These are the activations of a small neural network, seen along a few directions. Each row is one input.
Each table varies a few parts of the input and shows all the possible inputs, shuffled.
A made-up example of a description, with smaller parts first: one of 6 places along a line, together with either a single point or one of 11 places along a line or (one of 2 separate values, together with one of 8 places around a ring).
Shared parts are said once, and a part with two or three values counts as separate values.
In the rows, zero is written as 128.

Other details of the inputs shift rows strongly along two fixed directions, in all tables alike. That doesn't count.

Rows:
x1: [131 135 124 132 123 126 121 122 135 123 125 134 124 125 132]
x2: [117 127 125 125 117 128 132 130 119 124 123 117 115 127 126]
x3: [126 127 136 129 118 132 130 115 123 117 122 117 134 130 135]
x4: [121 118 129 126 128 131 131 131 127 132 126 130 129 125 118]
x5: [120 126 132 133 122 141 132 130 127 129 132 131 127 130 120]
x6: [120 120 127 129 128 130 131 132 127 129 123 130 129 119 122]
x7: [132 134 122 133 121 132 127 124 135 126 125 131 115 126 132]
x8: [112 102 161 105 213 104  33 235 111  16 158 180 233 133 203]
x9: [122 131 129 130 125 130 127 127 128 119 128 136 134 119 129]
x10: [131 128 121 128 128 128 124 132 135 125 122 131 116 123 134]
x11: [122 121 127 128 128 137 129 128 133 139 130 125 125 135 126]
x12: [213 185 145 119 207  54 193 147  82 129 171 117 136 141 116]
x13: [120 123 127 132 126 136 136 132 127 130 125 129 123 122 122]
x14: [131 127 123 128 128 133 120 130 136 136 126 126 121 130 133]
x15: [123 127 125 127 124 127 132 122 129 126 123 132 128 116 121]
x16: [122 123 128 127 128 128 123 123 133 136 130 128 137 134 125]
x17: [127 121 125 125 132 130 120 127 132 139 126 128 130 132 129]
x18: [205 186 147 117 194  53 212 138  68 144 169  95 116 145 102]
x19: [127 132 126 132 122 135 124 115 133 141 129 128 129 137 126]
x20: [117 126 127 123 119 119 122 127 119 118 125 122 130 126 126]
x21: [122 128 130 132 125 133 125 121 133 135 134 129 136 137 126]
x22: [134 126 122 127 126 130 121 131 136 130 125 130 118 125 136]
x23: [120 121 131 128 130 136 131 136 127 129 128 131 127 128 121]
x24: [117 131 129 127 117 130 127 131 117 118 129 121 122 129 129]
x25: [134 134 124 132 121 127 120 119 136 130 128 132 124 128 133]
x26: [120 118 132 125 126 131 130 130 130 139 126 129 130 130 121]
x27: [127 125 126 127 129 128 117 122 133 137 127 130 136 134 129]
x28: [130 125 119 125 127 126 127 131 132 124 120 131 124 119 129]
x29: [122 119 126 126 128 131 128 124 133 141 128 125 128 132 124]
x30: [131 133 126 132 124 130 117 121 137 134 130 129 130 133 132]
x31: [132 129 124 129 125 126 119 120 138 138 126 127 128 129 128]
x32: [127 130 127 131 126 139 123 125 132 137 132 128 126 137 130]
x33: [120 127 134 132 120 140 134 126 129 138 132 129 125 135 121]
x34: [132 127 119 127 124 124 127 124 136 131 119 129 115 120 127]
x35: [135 132 123 131 121 133 123 124 136 130 129 130 117 128 134]
x36: [131 134 120 132 119 135 132 126 132 125 125 131 118 124 129]
x37: [121 126 130 131 127 139 126 127 132 133 135 127 130 138 128]
x38: [126 125 136 129 120 137 132 121 122 116 123 116 129 130 137]
x39: [127 122 133 126 119 128 132 113 124 123 117 114 130 127 129]
x40: [130 134 121 133 118 129 129 121 132 125 124 133 125 123 128]
x41: [120 127 132 133 121 135 129 125 127 129 131 134 134 130 119]
x42: [118 134 128 129 111 126 129 120 118 123 127 121 123 128 124]
x43: [120 127 135 131 122 133 128 126 129 133 132 133 137 135 124]
x44: [121 125 126 133 121 129 134 122 127 133 124 130 129 121 117]
x45: [134 124 121 125 126 125 121 126 136 133 124 129 120 122 132]
x46: [126 120 132 126 122 134 136 122 123 122 117 113 123 128 134]
x47: [131 129 122 128 126 121 120 122 136 125 122 133 124 122 130]
x48: [126 117 133 122 124 129 130 122 124 120 116 114 129 125 134]
x49: [134 128 123 128 123 123 118 121 137 131 125 131 125 124 131]
x50: [123 131 127 131 124 137 134 129 128 122 128 132 124 119 127]
x51: [123 123 125 124 129 128 132 130 129 126 122 131 126 114 124]
x52: [129 127 120 126 128 130 126 137 132 120 122 132 123 122 134]
x53: [121 129 130 136 121 133 132 124 126 128 129 133 132 124 122]
x54: [122 127 123 128 124 136 138 128 130 129 122 129 118 116 124]
x55: [132 126 122 128 124 129 124 122 138 143 123 123 120 127 127]
x56: [120 122 133 128 124 128 128 126 130 136 128 131 136 132 121]
x57: [127 124 125 128 130 136 124 128 131 140 128 126 124 135 130]
x58: [131 131 127 131 128 135 116 130 136 129 132 129 127 133 136]
x59: [121 123 130 129 123 130 131 124 128 133 127 131 132 127 115]
x60: [119 120 133 127 128 135 129 136 129 134 129 130 129 133 125]
Each input here is: one of 5 places around a ring, together with either one of 2 separate values or one of 10 places around a ring.
Question: The inputs of x2 and x18 match in every part but the place on the ring of 5. If x57 is changed in the same way as x2 into x18, which row does it become?
Answer: x17
Question: The inputs of x53 and x44 match in every part but the place on the ring of 5. If x25 is changed in the same way as x53 into x44, which row does it become?
Answer: x49
Question: Change only the place on the ring of 5 in x43. List by row number the other rows that result.
Answer: x26, x33, x56, x60
Question: Which other rows agree with x24 in the place on the ring of 5? List them by row number.
Answer: x5, x7, x8, x32, x33, x35, x36, x37, x38, x50, x58

Rows:
x61: [118 129 129 130 116 131 133 125 122 114 124 130 125 120 124]
x62: [125 130 130 133 119 134 119 118 134 133 132 127 132 139 130]
x63: [112 121 135 128 119 138 135 129 120 126 126 123 131 130 121]
x64: [113 118 133 126 121 136 134 131 121 128 124 123 130 129 122]
x65: [134 132 123 130 120 132 118 120 137 127 125 128 122 128 137]
x66: [133 125 120 126 126 127 115 123 139 136 122 126 121 129 136]
x67: [121 120 122 124 123 126 131 131 127 121 116 127 119 114 124]
x68: [114 123 131 129 119 135 136 129 120 120 124 124 127 121 123]
x69: [208 182 152 119 200  63 227 137  69 156 171  95 117 149  94]
x70: [132 135 124 133 118 134 119 118 136 125 127 129 124 130 136]
x71: [133 126 117 125 124 125 121 125 138 128 118 128 117 121 135]
x72: [116 120 136 130 121 137 129 124 125 131 128 124 135 134 124]
x73: [132 128 123 129 123 130 116 121 138 134 124 127 123 131 136]
x74: [118 127 133 132 120 138 124 118 129 133 132 125 138 139 126]
x75: [120 124 126 126 120 128 132 129 125 119 119 128 122 115 124]
x76: [129 135 123 132 117 132 123 120 134 121 125 131 123 126 135]
x77: [115 120 129 126 121 133 135 130 122 123 122 124 125 120 123]
x78: [128 124 127 128 123 130 118 121 136 138 127 126 129 135 131]
x79: [129 120 124 125 125 129 118 122 137 140 124 125 126 133 131]
x80: [119 114 132 125 126 133 129 127 128 135 123 122 130 131 124]
x81: [131 131 124 131 121 132 117 119 137 133 126 127 124 132 135]
x82: [111 123 136 131 117 140 135 127 118 123 129 125 134 133 121]
x83: [117 117 134 128 123 135 129 125 127 133 125 123 133 132 124]
x84: [210 194 146 127 183  64 231 123  73 152 166  99 105 137  91]
x85: [124 127 121 135 131 138 124 135 143 144 134 149 126 124 118]
x86: [126 129 122 130 118 129 128 126 128 118 120 129 122 116 129]
x87: [127 126 128 130 121 132 118 120 135 136 129 126 131 136 131]
x88: [145 115 158  91 244  66  43 245  99   9 161 174 232 129 208]
x89: [136 126 118 126 125 128 117 123 140 131 120 126 118 124 137]
x90: [135 129 121 128 122 130 117 122 139 129 123 127 120 126 137]
x91: [125 125 119 133 133 137 124 137 144 146 132 149 124 123 118]
x92: [115 124 137 133 119 138 130 121 124 129 130 125 136 136 123]
x93: [129 134 126 133 120 133 117 118 135 129 129 128 127 135 135]
x94: [122 117 128 124 127 132 122 123 132 139 124 123 131 134 127]
x95: [131 132 122 130 120 129 122 122 136 123 123 130 122 124 135]
x96: [121 121 130 127 124 134 124 121 131 138 127 124 133 135 126]
x97: [124 132 124 132 116 131 129 124 126 116 122 130 124 119 129]
x98: [126 122 116 130 135 135 123 138 146 148 129 148 122 121 118]
x99: [112 126 132 131 117 137 136 127 119 118 127 126 129 124 123]
x100: [120 124 132 129 122 136 123 120 130 135 129 125 136 136 127]
x101: [132 129 120 128 121 128 122 123 137 126 120 129 119 122 135]
x102: [115 117 126 124 125 131 134 132 124 124 119 123 123 119 123]
x103: [122 130 122 138 128 140 125 133 142 141 136 150 128 127 118]
x104: [127 127 121 128 121 127 127 127 129 120 118 129 120 115 129]
Question: The inputs of x65 and x89 match in every part but one. If x72 is changed in the same way as x65 into x89, which row does it become?
Answer: x80
Question: What do these inputs look like to the network?
Answer: one of 4 places along a line, together with either a single point or one of 10 places around a ring
Question: Which other rows agree with x77 in the place on the line of 4? List them by row number.
Answer: x64, x73, x75, x78, x83, x90, x91, x96, x101, x104

Rows:
x105: [ 44  74 175 107 146 142  70 202  87  15 128 149 223 124 164]
x106: [142 159  99 145  59 142 189  44 136 182 105  86  50 124  90]
x107: [204 176 166 116 209  55 142 164  83  91 176 123 163 156 155]
x108: [174 172 129 145 144 113 201  96 116 195 158 116  95 141  74]
x109: [137 125 150 116 173 118  69 173 120  72 151 147 189 149 181]
x110: [ 10  49 143 123  63 190  91 137 119  79  86 124 158 110 128]
x111: [199 159 146 109 226  54 154 183  89  84 159 135 152 126 147]
x112: [193 161 147 113 232  63 160 195  89 122 178 145 156 145 126]
x113: [ 97 122  93 154  52 180 158  82 164 196  99 131  64 114  77]
x114: [140 125 132 110 175  93  82 175 113  69 131 143 170 116 173]
x115: [164 143 144 100 198  72  98 177 101  63 151 130 174 140 176]
x116: [153 151 110 147  69 155 197  47 138 216 112  79  55 138  81]
x117: [ 56  80 102 130  73 185  61 139 177 102  91 165 122  89 148]
x118: [ 92  99 114 136 102 164  98 117 161 156 116 143 123 123 114]
x119: [158 129 155 107 208  84 100 181 114 103 166 150 194 152 156]
x120: [ 58  77 118 131  76 182  48 121 180 122 102 162 156 127 147]
x121: [ 93 112 122 142  94 167  99 103 156 147 121 131 131 143 136]
x122: [ 99 113  90 141  53 175 157  79 165 186  87 120  49  91  89]
x123: [229 201 140 137 149  69 244  78  88 197 156  70  66 151  82]
x124: [103 109 107 136  92 153 108 120 155 109  95 142 111  99 134]
x125: [ 54  71 115 134  78 190  46 119 179 128  99 141 145 133 157]
x126: [218 208 122 139 147  71 245  82  86 183 148  83  71 125  80]
Question: The inputs of x122 and x117 match in every part but one. If x115 is changed in the same way as x122 into x117, which row does it become?
Answer: x106
Question: What do these inputs look like to the network?
Answer: one of 2 separate values, together with either a single point or one of 10 places around a ring
Question: Change only the choice among 2 separate values in x105. List by row number the other rows that result.
Answer: x110
Question: Change only the choice among 2 separate values in x125. List by row number the other rows that result.
Answer: x121
